Each row below holds a small network's activations on one input, seen along a few directions.
In each table, some parts of the input vary, and every possible input appears once, in random order.
A made-up example of a description, with smaller parts first: one of 3 separate values, together with either a single point or one of 11 places along a line or (one of 4 places along a line, together with one of 5 places around a ring).
Shared parts are said once, and a part with two or three values counts as separate values.

Other details of the inputs shift rows strongly along two fixed directions, in all tables alike. That doesn't count.

A family of inputs:
row 1: [ -3  39  29 -21   5  -3 -18 -31   8   2  15   3   8  -2  -5   8  -7]
row 2: [ -3  40  29 -23   3  -4 -18 -32  10   1  17   2   9  -1  -5   9  -7]
row 3: [ 1 -1 -6 -4 -7 -6  3  8  0 -2 -6  3 -3  4  0 -2 -1]
row 4: [ 1 -2 -6  2  1 -3  3  8  5  1 -1 -4 -1  4  0 -3  0]
row 5: [-1 -1 -2  5 -2 -9  0 10  2 -2 -2  1  4  0  4 -3  2]
row 6: [-3 -3 -4  5 -1 -7 -1  9  2  0 -1 -2  4 -1  2 -5  3]
row 7: [ 13 -11  -4   5  11  11  16  -1  -8   6   4  -4   6  -6   8   3  14]
row 8: [-1 -4 -8  1 -3  1  1  5  4  0 -5 -3  2  3  0 -3 -1]
row 9: [-3 -4 -6  5  1  1  2  6  2  1 -3 -3  0  2  0 -3  1]
row 10: [ 1 -3 -4  4  0 -8 -1  9  3  0  1 -3  2 -1  2 -3  2]
row 11: [ 0 -6 -2  3 -5 -6  1  6 -4 -3 -2  3 -2  1  2 -1  0]
row 12: [-1 -2 -9 -3 -5 -1  3  8  4  0 -7  0  1  6  1 -4 -1]
row 13: [-1 -3 -8 -1 -3  2  3  7  2  0 -7  1 -1  4  0 -4 -2]
row 14: [ -3  -3  -5  -2 -10  -8   2   7   1  -5  -7   4   2   3   2  -1   1]
row 15: [ -1   1  -2   3  -6 -11   1   8   2  -3  -3   2   3   0   4  -2   1]
row 16: [ 0 -6 -5  4  0 -1  3  5  4  1 -1 -5 -1  3  0 -2  0]
row 17: [-2 -1 -6 -2 -8 -3  2  6 -1 -2 -8  4 -2  2  0 -2  0]
row 18: [-3 -3 -5  5 -1 -4  0 10  3  1 -3 -3  3  1  2 -4  3]
row 19: [  1  38  25 -28   4   4 -16 -32  11   3  11   2   3   4  -9   8 -10]
row 20: [ 1 -4 -6 -3 -8 -5  3  6  1 -2 -7  2 -2  4  0 -1 -1]
row 21: [ 0 -3 -8 -1 -2  0  3  7  2 -1 -7  1 -2  4  0 -4 -2]
row 22: [ 1 -5 -5  5 -2 -6  1 10  6  1 -1 -5  2  2  2 -3  3]
row 23: [ 0 -5 -4  5 -2 -8  0  9  4  1  1 -3  4  0  2 -4  2]
row 24: [10 -2 -3  2 13  9 15  5 -6  2 -1 -3  9 -6  9  1 14]
row 25: [-1  0 -4  4 -1 -9  0 10  4  0 -1 -2  4  0  3 -5  3]
row 26: [ 0 -6 -1  6 -4 -7  0  7  2 -1  1 -1  2 -1  2 -1  2]
row 27: [  1  42  26 -26  10   6 -18 -35  14   5  15  -2   6   3 -10   8 -11]
row 28: [-3 -5 -3  5 -5 -8  1  9  2 -2  0  0  5  0  3 -3  3]
row 29: [-1 -2 -4  5  1 -4  0  9  3  1 -2 -3  1  2  2 -3  2]
row 30: [-3 -3 -1  5 -3 -6 -1  7  0 -1 -1  1  4 -2  2 -2  2]
row 31: [-1 -2 -8 -4 -8 -2  2  7  3 -2 -8  2  0  6  2 -3  0]
row 32: [ -3  -1  -4  -1 -12 -13   2  10   3  -5  -6   4   5   4   5  -4   3]
row 33: [ -1 -11  38  14  38  62 -18 -70 -39  11  32  -4 -36 -28 -29  24 -22]
row 34: [ 6 -3 -7 -1  5  5 16  4 -1  3 -1 -2 15 -4 12  0 17]
row 35: [-3 -4 -6  4 -2 -5  0  9  5  0 -2 -5  4  3  3 -3  4]
row 36: [-1 -6 -4  3 -4 -3  1  6 -5 -4 -6  5 -3  0  1  0 -1]
row 37: [  6  73  35 -47  19  -2 -11 -38  23   7  18   0  33   1   3  10   7]
row 38: [ 0 -7 -3  2 -5 -3  2  5 -4 -3 -4  4 -5  1  0  1 -2]
row 39: [ -2 -57   7  39  23  57   2 -31 -50   4  11   0 -46 -26 -19  14 -12]
row 40: [ 0 -7 -2  6 -7 -8  1  6  0 -2 -1  1  0  0  3 -1  1]
row 41: [-1 -3 -7  4  2 -2  2  8  3  0 -4 -3  0  3  1 -3  1]
row 42: [ 0 -7 -2  3 -7 -7  3  5 -1 -3 -3  3 -1  2  2 -1  1]
row 43: [-1 -4 -5  0 -5 -1  2  6 -4 -3 -7  4 -5  2 -1 -1 -1]
row 44: [ 2 -5 -7 -1 -4  0  3  7  1 -2 -6  2 -5  4  0 -2 -2]
row 45: [ 0 -5 -4 -1 -8 -7  2  6  0 -4 -6  4 -1  3  1 -1  0]
row 46: [  1  40  29 -21   8  -4 -19 -28  10   3  19   0   8  -1  -5   9  -7]
row 47: [-3 -3 -8  2 -3 -4  3  9  7  0 -4 -4  4  5  2 -4  2]
row 48: [-2 -5 -4  5 -2 -7  0  8  2  0  1 -3  5 -1  2 -4  3]
row 49: [  0  40  28 -22   5  -5 -18 -29   9   1  17   2   7   0  -5   9  -8]
row 50: [-2 -5 -2  5 -5 -5  1  6 -5 -4 -4  4 -2  0  2 -1  0]
row 51: [ 1 -2 -4  4  0 -6  1 10  6  1  0 -4  1  2  2 -3  2]
row 52: [ 2 -5 -8  0 -2  2  4  7  1  0 -4  0 -5  4 -1 -3 -3]
row 53: [14 -2 -4  1 11  7 16  6 -5  3  3 -3  7 -3  8  0 15]
row 54: [ 2 -4 -9 -3 -6 -3  4  9  5  0 -7 -1  0  6  1 -4 -1]
row 55: [-3 -5 -4  1 -6 -3  1  5 -3 -4 -6  6 -2  1  1 -1  0]
row 56: [ 2 -3 -9  2 -1  0  3  8  5  1 -4 -2 -2  4  0 -3 -2]
row 57: [-2 -5 -6 -2 -7 -2  2  5 -1 -3 -7  3 -2  3  0 -1  0]
row 58: [-1 -4 -7 -1 -5  2  2  6  0 -2 -8  3 -3  3  0 -3 -1]
row 59: [ -2 -57   5  42  25  58   2 -31 -47   6  12  -5 -41 -28 -19  12 -12]
row 60: [-3 -3 -3  2 -8 -8  1  7 -1 -4 -5  5  1  1  3 -3  2]
Description of these inputs: one of 5 places around a ring, together with either a single point or one of 11 places around a ring.
Question: List by row number the other rows that have the place on the ring of 5 in common with row 42.
Answer: row 7, row 16, row 19, row 20, row 22, row 23, row 26, row 27, row 40, row 45, row 54
Question: Start at row 12 and move only the place on the ring of 11, one step at a time. The first step leads to row 31. Which rows follow, in order?
Answer: row 57, row 14, row 32, row 2, row 28, row 48, row 35, row 47, row 8
Question: Change only the place on the ring of 5 in row 53. List by row number the other rows that result.
Answer: row 7, row 24, row 34, row 37
Question: List by row number the other rows that have the place on the ring of 5 in common with row 21.
Answer: row 5, row 15, row 24, row 25, row 29, row 33, row 36, row 39, row 41, row 43, row 50

A family of inputs:
row 61: [ 6 -2 -4  3  6  2  7  4  3  5  3 -7  9 -2  6 -2  9]
row 62: [ 5  2 -7 -3  4  2  4  7  6  3 -3 -3  2  3  1 -4  1]
row 63: [ 0 -6 -2  4 -7 -9 -2  7  1 -3 -1  1 -7  4 -1 -1 -4]
row 64: [ 8 -1 -3 -2  3 -2 10  4  3  2  2 -4  9  0  7  1 10]
row 65: [-8 -2 -6 -2 -8 -3 -3  4  5 -2 -8  1  0  5 -2 -3 -3]
row 66: [  4  72  49 -46  21  10 -26 -59   9   6  26   5   9  -1 -12  18 -11]
row 67: [ 1  2 -6 -1  4  2  3  7  2  1 -5 -2  2  2  1 -4  3]
row 68: [ -7   0  -1   4  -4 -10  -8   6   4  -1  -1  -1  -2   2  -2  -3  -5]
row 69: [ -6  -2  -5  -1 -10  -4  -2   5   1  -4  -9   4  -1   3   0  -2  -2]
row 70: [ 1  4 -6 -1  1 -2  5  9  2 -2 -7  2  4  1  4 -3  4]
row 71: [-3 -2 -2  4 -5 -9 -6  6  6  0  0 -2 -4  3 -3 -4 -6]
row 72: [ -5   0   0   4  -7 -12  -6   7   2  -4  -3   2  -2   1   0  -2  -4]
row 73: [  0 -49  17  40  33  58   5 -40 -52   8  22  -4 -31 -35 -12  17  -1]
row 74: [ 6 -1 -1  0  2 -3  9  5 -2  0  1  0 10 -4  8  0 11]
row 75: [ 1  0 -3  3  6  0  6  6  3  3  3 -5 12 -2  7 -2 11]
row 76: [-4 -1 -6 -3 -8 -2 -3  2  6 -1 -5  0 -1  6 -3 -3 -5]
row 77: [  0  -6  -5  -2 -10  -2   2   3   1  -2  -5   2  -5   6  -1   0  -4]
row 78: [ -2  -4   0   3  -8 -12  -3   7  -1  -5  -2   5  -4   1   0  -2  -4]
row 79: [ 6 -1 -5 -4  2  1  8  5  1  0 -3 -1 -1  4  2  0  2]
row 80: [ -3  -3  -5  -4 -12  -6   0   5  -1  -4  -8   6  -1   4   1  -2  -2]
Question: Describe the family of inputs behind these rows.
Answer: one of 4 places along a line, together with one of 5 places around a ring
Question: The inputs of row 67 and row 79 match in every part but the place on the ring of 5. If row 68 is changed in the same way as row 67 into row 79, which row does it become?
Answer: row 63
Question: Change only the place on the ring of 5 in row 61. List by row number the other rows that result.
Answer: row 64, row 73, row 74, row 75

A family of inputs:
row 81: [ 3 -8 -1  8  3 -1  4  5 -4  1  3 -2  1 -4  3  0  5]
row 82: [-2 -4 -5 -1 -3  4  3  2 -2 -1 -6  2 -2  2  0 -1 -1]
row 83: [ 2 -2  1  1 -2 -5  3  2 -3 -2  0  3  2 -2  3  1  4]
row 84: [-1 -7 -5  3 -4  0  5  5 -5 -3 -5  4  0 -2  3  0  4]
row 85: [-1 -5 -4  0 -3  3  4  1 -4 -2 -6  4 -1  0  1  0  1]
row 86: [ 0 -4 -2  4  0 -2  4  5 -3  0  0  0  6 -3  5 -1  7]
row 87: [ 1 -7 -5  0 -4  2  4  3 -3 -2 -5  3 -5  2 -1  0 -2]
row 88: [ 2 -1 -9 -2 -4 -4  3 11  6  0 -6 -1  0  7  1 -5  0]
row 89: [ 0 -3 -7  0  0  3  2  4  3  2 -4 -2  0  3 -1 -3  0]
row 90: [  1  86  29 -53   2 -28 -22 -21  44   4  13  -2  39  16   3   2   1]
row 91: [ 3 -6  0  5  0 -3  5  5 -5 -1  2  1  1 -3  4  0  5]
row 92: [ 3 -1 -3  3  1 -6  3  8  5  1  1 -4  5  1  4 -2  4]
row 93: [ -8  -6   0   7 -13 -12 -12   5   2  -4  -1   3 -10   3  -6  -3 -12]
row 94: [ 0  0  1  1 -1 -1  3  1 -3 -1 -1  3  5 -3  4  1  5]
row 95: [ 3 -1 -6  2  0 -5  4 10  7  1 -1 -5  3  3  3 -4  3]
row 96: [ 2 -5 -2  1 -4 -3  4  4 -5 -3 -3  5 -2 -1  2  1  2]
row 97: [ 0 -6 -3  7  3  0  4  6 -1  1  1 -2  5 -4  4 -1  7]
row 98: [ 0  1 -2  2  5  2  1  2  4  3  1 -5  4  0  1 -2  3]
row 99: [ 0 -1 -5  2  3  3  1  4  4  2 -2 -4  1  2  0 -3  0]
row 100: [  1   4  43   4  37  53 -21 -71 -29  12  36  -5 -29 -23 -26  24 -21]
row 101: [-12 -16  -1  15  -7  -1 -10   1  -6  -3  -2   1 -13  -2  -7  -2 -10]
row 102: [-1 -4 -6 -1 -1  5  2  2  0  0 -6  0 -3  2 -2 -1 -1]
row 103: [ 2 -1 -6 -4 -4 -1  2  5  2 -1 -5  1 -3  5 -1 -2 -2]
row 104: [ 2 -3 -2 -2 -6 -2  3  2 -3 -3 -4  4 -3  2  1  1  0]
Question: The inputs of row 83 and row 94 match in every part but one. If row 91 is changed in the same way as row 83 into row 94, which row does it become?
Answer: row 86
Question: Describe the family of inputs behind these rows.
Answer: one of 2 separate values, together with either a single point or one of 11 places around a ring
Question: Change only the choice among 2 separate values in row 92. List by row number the other rows that result.
Answer: row 90
